These are the activations of a small neural network, seen along a few directions. Each row is one input.
In each table, some parts of the input vary, and every possible input appears once, in random order.
A made-up example of a description, with smaller parts first: one of 5 places around a ring, together with either a single point or (one of 2 separate values, together with one of 4 places along a line) or one of 11 places around a ring.
Shared parts are said once, and a part with two or three values counts as separate values.

Other details of the inputs vary at random and push rows far along two fixed directions, the same in every table; ignore that.

Table:
r1: [-51  37 -34 -25 -21  11   1 -12   3 -56  41  14 -69]
r2: [-67  66 -30   1  -6  -1 -53 -65  10 -89   1 -12 -78]
r3: [ 37 -24 -16 -16  -1 -14  30  31  25  27  34  -1  28]
r4: [  4 -15  69  60  73 -20 -86 -69 -21 -21 -70 -10  72]
r5: [ 73 -47  23 -11  40 -10  25  40   3  60  32   7  62]
r6: [ 41  -8  -2 -17 -14   7  32  42   0  50   3  -1  -1]
r7: [ 25 -28 -15 -23  -7  -2  37  32  15  26  33   2  36]
r8: [-71  24  62  55  40   1 -86 -91 -34 -83 -51   2  14]
r9: [-35  35 -30 -34 -20  19  21  13   2 -32  65  -5 -76]
r10: [ 19  -6  16   9  49 -13 -46 -37  -4 -12 -22  16  33]
r11: [ 33 -60  12  -6   9   2  40  51   1  68  12 -24  68]
r12: [ 18   9 -15 -19  17   0  -2  10   7   5  34 -14 -28]
r13: [-21  -1 -33 -34 -21  12  29  14  10   3  31  -8  -7]
r14: [  7  14 -21  -6 -37   3  32  21   3  19  -6   5 -15]
r15: [  5   5 -15   8 -39   1  29  23   1  18 -15   1 -21]
r16: [ 51 -23  44  17  25  -1   1   6 -28  53 -37  21  65]
r17: [-28  43 -31 -11 -47   9   9   0  11 -21  -7  -5 -64]
r18: [ 28 -13 -25 -25  -2  -9  30  34  20  16  46  12  -6]
r19: [-22   5  29  34  20 -11 -36 -29  -3 -33 -11 -12   3]
r20: [ 46 -45  27  29  44 -22 -30 -14   5  23 -36  -4  74]
r21: [-30  -7 -32 -19 -30  12  27  18  11  -4  25 -15 -26]
r22: [-12  -4  14  25  12 -13 -28 -29   6 -31 -11   3   7]
r23: [ 16 -17  69  50  33  -8 -46 -35 -27  15 -86   5  67]
r24: [ 16   9 -24 -19 -31   6  26  30   9  22  -1   9 -29]
r25: [  4 -10 -24 -46  -8  20  46  44   1  33  56 -10 -15]
r26: [-41  33  43  50   4   0 -49 -55 -33 -36 -68   4  -6]
r27: [ 47 -57  -1 -32  20   3  38  41  -1  65  19  16  72]
r28: [  0   4   8  18 -18   0  -7  -6  -1   2 -43   3  -6]
r29: [-51  61 -18   4 -32  11 -17 -33 -14 -50 -18  20 -75]
r30: [-44  19 -52 -19 -53   9  32  23  23 -36  51 -16 -77]
Description of these inputs: one of 5 places along a line, together with either one of 2 separate values or one of 4 places along a line.
The inputs of r9 and r7 match in every part but the place on the line of 5. If r5 is changed in the same way as r9 into r7, which row does it become?
Answer: r3
A walk changes only the place on the line of 4. It starts at r21 and steps to r30. List the rest of the walk in order.
Answer: r22, r20
A walk changes only the place on the line of 5. It starts at r4 and steps to r20. List the rest of the walk in order.
Answer: r2, r10, r12
Which other rows does r4 become when the place on the line of 4 takes its other values? List them by row number.
Answer: r8, r11, r19
Which other rows does r26 become when the choice among 2 separate values takes its other values? List them by row number.
Answer: r23

Table:
r31: [ 46 -44   7  -2  10  -3  28  51   4  62   8 -16  28]
r32: [ 12   3  20  15   8   0 -21 -16 -22  10 -57  29  21]
r33: [ -7 -16 -21 -16  -5   7  10   7   6  -2  18  -2  -4]
r34: [ 10  -4   1  15 -15  -4  15  29   6  10  12 -18 -22]
r35: [-62  26 -35  -3 -22   5 -13 -19  11 -51  10 -16 -65]
r36: [ -1  13  41  42  29 -13 -44 -50 -18 -20 -45  -3  38]
r37: [-38  49 -20 -14 -15   7   1 -16  -5 -38  31   5 -53]
r38: [  4   4   8   6  17  -5 -12 -11  -6  13 -15 -13  21]
r39: [  4  -1 -15 -18 -18   7  38  42   3  12  47   1 -38]
r40: [ -3  -9 -33   2 -31  -8  29  28  24  -3  25 -18 -22]
r41: [ 20  -9 -14  -7 -39  -1  49  48  19  33  14 -17   2]
r42: [ 32 -38  43  10  42   4 -14  -1 -21  30 -20   7  54]
r43: [-28  11  24   1   9  14 -27 -39 -20 -22 -28  11  14]
r44: [ 35 -38  13  -5   4  -1  26  32   2  58 -15  -7  61]
r45: [ 32 -11   2  12   7 -19  -5   8  20   6   1  -9  18]
r46: [ 14  -5  13  -3  27  -8 -15 -13   3  -8   8  21  22]
r47: [-16   0 -41 -24 -29   3  37  28  16  -9  51   3 -37]
r48: [ 36 -16  31  21  12  -4 -16 -22 -16  25 -63  35  47]
r49: [ 11 -13  16  -8   0   4  19  11  -8  20   4  21  37]
r50: [-49  43  28  17  32  10 -69 -84 -32 -60 -36   9  -4]
r51: [-53  47 -22  -2  -4   0 -41 -41  11 -64   2 -13 -70]
r52: [  3   8 -46 -41 -19   7  25  29  25   0  49 -12 -48]
What do these inputs look like to the network?
Answer: either one of 2 separate values or (one of 4 places along a line, together with one of 5 separate values)
What sort of input is r48?
Answer: one of 2 separate values
Which other rows does r34 become when the choice among 5 separate values takes its other values? List them by row number.
Answer: r36, r40, r41, r45
